A small network was shown many inputs. Here are its activations along a few directions, one row for each input.
Each table varies a few parts of the input and shows all the possible inputs, shuffled.
A made-up example of a description, with smaller parts first: line(4) and (point or line(11) or (values(2) and ring(8))).
Shared parts are said once, and a part with two or three values counts as separate values.
In the rows, zero is written as 128.

Other details of the inputs shift rows strongly along two fixed directions, in all tables alike. That doesn't count.

Rows:
x1: [113 122 120 111  95 105 162 134  94 143 116 176 125  79]
x2: [102 107 138 159 135 135 108 132 128 129 144 123 135 141]
x3: [145 147 129 115 143 128 138 118 123 134 115 132 118 129]
x4: [120 108 117 139 111 107 115 121 122 115 131 139 142 113]
x5: [ 47 115 174 186 120 159 118 173  89 159 163 128  97 130]
x6: [139 117  88  89  86  68 161 114 107 117  98 179 158  73]
x7: [153 124  95  97  99  94 126 124 151 105 123 114 144  95]
x8: [150 124  99  79  95  89 162 129 122 125 108 147 147  87]
x9: [105 132 131 149 109 124 105 136  89 122 136 142 106 117]
x10: [206 150  96  79 163 114 128  80 181 103  99  95 164 155]
x11: [131 143 124 120 131 125 144 125  98 138 110 137 112 119]
x12: [138 119 114 111 132 116 148 109 141 128 111 139 157 129]
x13: [ 63 116 151 166  88 133 128 157  71 151 153 172  86  82]
x14: [126 134 129 147 127 133  99 123 117 115 134 120 120 142]
x15: [142 136 115 131 126 129 104 124 125 110 129 121 114 125]
x16: [159 137 153 120 183 192 138 120 190 153 133  86 128 178]
x17: [114 114 125 119 120 114 152 131 118 135 119 140 149 123]
x18: [192 161 134 116 193 153 126 121 201 117 132  77 134 198]
x19: [128 133 111 139 116 128 108 129 104 115 124 121 108 120]
x20: [123 138 148 153 143 156  94 129 128 122 146 122 107 148]
x21: [ 70 118 167 152 129 154 153 160  94 166 143 140 111 134]
x22: [ 62 121 184 159 129 174 154 168  90 178 149 143  89 137]
x23: [107 109 117 138  91  97 123 131 100 118 132 163 128  86]
x24: [ 85 120 182 172 185 203 133 136 144 172 150 111 117 194]
x25: [107 118 133 135 106 122 122 146 125 127 137 120 123 111]
x26: [205 133 102  95 160 145 108  94 227  98 126  60 161 155]
x27: [125 140 143 157 130 133 103 162 129 118 147 122 101 149]
x28: [200 118  88  99 162 118 102  89 220  84 117  58 192 168]
x29: [144 144 115  98 113  87 140 114 105 119 107 163 133  99]
x30: [139 142 118 110 122 101 139 111 107 126 109 145 133 123]
Description of these inputs: values(2) and (point or line(5) or ring(9)).
Changing only the values(2) part turns x26 into x16. The same change can be made to x25. Which row results?
Answer: x22
Change only the values(2) part in x1. List by row number the other rows that result.
Answer: x13

Rows:
x31: [135 113  78 105  73  62 110 148  81  77 112 101 152  89]
x32: [ 85  88 148 131 129 123 180 160 128 156 123 157 158 138]
x33: [ 71 102 182 164 127 208 145 198 165 170 183 101  64 134]
x34: [119 184 199 171 209 192 122 131 137 169 137 113 108 229]
x35: [199 165 126 106 202 148 158 119 171 137 102  97 155 209]
x36: [170 113  82 129  94  83  83  98 114  74 127 234 144  80]
x37: [140 151 148 189 201 199  59 100 170 125 159  89  92 177]
x38: [172 163  82  77  72  87 156 169 114 109 112 148 105  65]
x39: [ 61 100 163 189 139 182  99 165 123 152 155  61 119 164]
x40: [ 64  90 138 148 118 139 134 121  98 149 111 123 158 133]
x41: [128  97  85  95  72  52 158 186 140 107 125 123 174  88]
x42: [149 121  76  73 102 106 151  57  82 134  76 164 135  71]
x43: [102 105 169 124 117 136 150 118 133 159 151 163 132  96]
x44: [ 83 111 153 138 116 102 134 152 130 145 144 135 161 126]
x45: [ 98 110 159 132 184 164 175 142 140 162 131 138 153 181]
x46: [225 156  82  69 168 154 113  41 169 120  83  76 137 154]
x47: [ 97 106 146 116 138 157 191 129 123 172 137 172 121 106]
x48: [ 73 113 163 135 128 113 147 137 120 147 134 157 161 136]
x49: [171 161  72  82  80  94 119 101  85 110  82 135 107  70]
x50: [ 65 125 173 145 124 167 202 150  51 202 128 216  66 100]
x51: [143  85  98  78  82  96 197 124 151 133 107 180 170  58]
x52: [ 48 122 172 169  87 120 154 245  46 161 171 153  77 118]
x53: [225 156  80  80 139 148  90  80 181  91 111  40 127 140]
x54: [136 131 182 149 231 206 171 131 159 173 129 108 127 238]
x55: [150 117  79 132  87  52  93 112 131  83 129 165 120  52]
x56: [145 125 115  72 102  77 163  85 122 129 119 185 164  62]
x57: [ 67 107 133 142 136 138 135 106  79 156 106 134 151 138]
x58: [ 92  92 129 142  90 157 125 113 124 156 140 107 131  81]
x59: [136 100  68 143  78  59  74 126 114  51 126 163 166 109]
x60: [145 137  79 103  79  59 113 135  61  82  97 114 141  96]
x61: [125 118  74 143  80  27  97 115 118  74 124 155 145 102]
x62: [216 180 138  86 188 160 124  77 192 125 111 102 125 172]
x63: [221 186 112  89 177 174 144 124 199 128 114  82 107 170]
x64: [151 154 173 141 164 201  97 151 205 136 167  70  75 184]
x65: [204 151  87  89 178 119 113  63 147 104  69  77 170 186]
x66: [142 117 107  88  56  71 126 143 146 105 139 138 132  51]
x67: [114 103 118 171 109 143  69 139 113  86 156 163 106  92]
x68: [130 153 148 201 189 172  70 103 156 110 154  85 126 214]
x69: [ 94 129 145 147 192 172 127  93  90 156 100 115 136 180]
x70: [124 166 155 127 102 127 116 157 106 126 145 142  65 103]
x71: [ 37 101 162 159 100 172 149 109  42 193 137 177  90  79]
x72: [109 124 120 167 120 128  86 117 103 113 148 149 102  83]
x73: [201 163 121 109 173 134 140 151 185 106 129  63 147 194]
x74: [106  86 160 135 142 188 160 159 187 169 162 108 122 125]
x75: [ 98 106 138 156 115 198 102 133 149 143 163  56 105 114]
x76: [ 89 156 175 189 170 184  99 147  69 164 128  97  77 190]
x77: [ 99  77  77 107  73  73 127 124 105 108 100 114 194  81]
x78: [165 146 114  72 113  80 163  82 107 129  97 191 143  73]
x79: [158 126 132 111 159 120 109 133 222  99 140  52 172 180]
x80: [ 94 161 187 170 174 173 149 190  95 169 143 125  67 199]
x81: [172 161  85  70 104  94 184 124 104 138  87 182 118  81]
x82: [129  84  87  87  68 109 149  77 117 124 103 148 168  53]
x83: [153 111  79 140  84  57  88 103  97  68 123 223 164 127]
x84: [115 137 134 129  96 147 146 194 129 142 155 125  78  97]
x85: [ 62 106 159 220 145 164  81 143 122 123 169 113 111 173]
x86: [ 37 145 193 167 131 121 160 144  33 180 118 210 103 135]
x87: [193 147 111  86 153  82 109 126 200  66 131  65 163 168]
x88: [157 130  72  91  57 100 106 130 109  97 117 107 123  56]
x89: [177 133 116  80 171  98 146  75 188 105 104 113 208 166]
x90: [ 22 116 155 223  95 104  96 149  35 136 154 177  78 114]
x91: [ 76  83 147 139 122 116 166 183 134 159 143 130 152 128]
x92: [ 75 178 188 160  93 136 136 175  42 161 139 192  24  88]
x93: [199 183 134 103 188 122 112 113 178  97 111  88 141 203]
x94: [205 171 111  86 156  82 111 113 182  71 118  76 154 177]
x95: [188 106 103 143 165 159  63  85 220  90 143  76 151 150]
x96: [113 109 174 137 139 162 125 130 179 162 162 112 126 123]
Changing only one part turns x71 into x57. The same change can be made to x53. Which row results?
Answer: x60
Changing only one part turns x96 into x44. The same change can be made to x38. Which row results?
Answer: x73
What do these inputs look like to the network?
Answer: values(2) and (point or line(5) or (values(3) and ring(9)))
Change only the values(2) part in x81. List by row number the other rows that result.
Answer: x35
Start at x68 and move only the line(5) part, one step at a time. The first step leads to x90. Which rows follow, in order?
Answer: x61, x85, x59
Start at x66 and move only the ring(9) part, one step at a time. The first step leads to x96. Which rows follow, in order?
Answer: x43, x56, x78, x62, x92, x70, x64

Rows:
x97: [105 108  89 112  65  46 143 129  63 109 105 189 155  62]
x98: [127 130 105  71  72  60 192 137  83 138  96 202 136  51]
x99: [123 128  93 104  78  46 154 123  61 114  97 205 139  64]
x100: [185 138 129  83 172 149 157 111 200 132 118  93 156 166]
x101: [168 105  65  78 102  59 131  85 145  87  95 120 202 100]
x102: [199 137 103 120 174 138  95  89 202  92 122  82 154 182]
x103: [117 129 100  96  70  58 160 141  73 122 102 181 132  53]
x104: [201 141  71  65 109  53 147 122 149  82  95 129 173 108]
x105: [ 93  90  89 122  56  49 129 133  74 104 116 174 156  56]
x106: [108 111 102  93  74  63 173 125  72 131 102 206 153  63]
x107: [133 150 163 127 184 185 147 122 157 159 128  89 118 182]
x108: [138 121 154 164 180 197  91 115 192 131 158  79 125 185]
x109: [115 114  91 112  52  38 139 166  81 101 116 164 144  65]
x110: [ 58 124 182 175 160 182 136 138  90 175 145 135 105 166]
x111: [112 119 105  95  62  56 174 160  84 125 111 187 141  61]
x112: [ 69 117 131 133  76 146 165 163  42 170 120 168  74  66]
x113: [ 53 123 152 148 105 119 156 134  39 168 119 190 108  95]
x114: [ 90 166 186 166 156 186 121 149  84 167 145 133  55 156]
x115: [186 113  68  68 106  60 153  95 160  92  92 148 199 102]
x116: [ 57 110 177 180 145 190 115 134 112 170 158 123 104 143]
x117: [175 115 106 124 165 128  97 101 198  94 125  73 177 181]
x118: [ 84 141 174 177 139 180 101 158 106 147 160 110  75 152]
x119: [121 121  86 118  52  69 103 113  74  94 117 176 123  42]
x120: [ 61 102 177 191 141 191  97 144 124 161 169 120  99 142]
x121: [ 79 153 192 170 159 180 143 170  98 175 151 141  70 159]
x122: [187 133 102 121 165 141  80  79 191  84 122  71 157 175]
x123: [178 135 111  99 161 126 128 116 192 109 118  64 167 178]
x124: [ 65 129 147 178  96 113  99 154  38 130 141 178  86 108]
x125: [208 154 103 104 161 126  92 111 190  83 120  65 142 179]
x126: [ 62 128 151 168  84  97 138 202  56 141 147 175  89 104]
x127: [ 83 145 185 188 150 185 113 177 114 160 165 123  64 166]
x128: [193 119  56  85 100  65 114  82 159  71 101 128 178  93]
x129: [134 113 160 143 180 208 122 104 199 155 149  92 136 173]
x130: [193 119  91  97 169 178 133  79 187 124 101  74 153 155]
x131: [178 131 111 107 175 141 121  79 187 113 108  94 166 165]
x132: [215 143  61  63 116  63 137  68 146  87  81 150 167  94]
x133: [193 140 113 109 166 151 107 107 210 104 131  62 143 167]
x134: [ 86 151 188 174 154 189 129 164 102 171 157 130  63 158]
x135: [ 76 116 177 177 131 184 109 169 131 160 172 108  88 134]
x136: [179 129 112  96 155 149 118 101 204 114 128  64 159 149]
x137: [148 135 156 150 173 192 104 140 199 134 161  68 113 178]
x138: [ 55 105 147 158  73 102 134 183  65 144 148 156 105  81]
x139: [189 120  57  89 104  40 120 108 147  63 100 137 188 112]
x140: [125 110 163 147 184 196 131 110 188 154 144  91 146 189]
x141: [ 72 135 146 156  71 127 109 164  58 139 150 163  66  68]
x142: [152 163 159 143 183 185 108 128 153 134 140  80  99 192]
x143: [ 51 117 179 187 154 175 121 150  94 166 152 129 107 169]
x144: [ 68 131 188 191 166 180 123 156  97 166 160 141  90 177]
x145: [ 66 137 185 161 147 176 150 163  94 176 146 126  90 157]
x146: [172 125 115  98 158 134 127 109 195 113 122  58 169 167]
x147: [180 110  60  89 103  52 120  99 154  69 103 127 192 103]
x148: [208 163 116  88 180 150 129  94 193 119 111  87 130 166]
x149: [129 141  95 106  76  54 132 106  45 109  94 197 120  63]
x150: [143 126 163 129 171 202 135 130 203 156 153  82 123 165]
x151: [ 73 127 147 155  70 129 124 170  72 149 155 172  66  60]
x152: [148 145 158 157 197 195 108 106 168 140 143  94 112 201]
x153: [ 71 132 185 173 145 176 132 172 105 167 156 121  88 155]
x154: [190 123  67  77  99  54 131 124 161  74 106 112 179 101]
x155: [ 67 115 147 171  81 137 111 144  71 148 154 178  80  72]
x156: [191 124  74  54 117  72 168  77 153 109  81 161 187  93]
x157: [ 68 138 151 166 103 118 115 143  30 142 132 184  84 105]
x158: [184 122 122  88 163 146 145 110 218 123 124  74 169 163]
Changing only one part turns x123 into x143. The same change can be made to x151. Which row results?
Answer: x155
What do these inputs look like to the network?
Answer: values(2) and (point or (line(5) and line(6)))
Start at x119 and move only the line(6) part, one step at a time. The first step leads to x155. Which rows follow, in order?
Answer: x108, x120, x116, x129
Change only the values(2) part in x102. List by row number the other rows that result.
Answer: x127
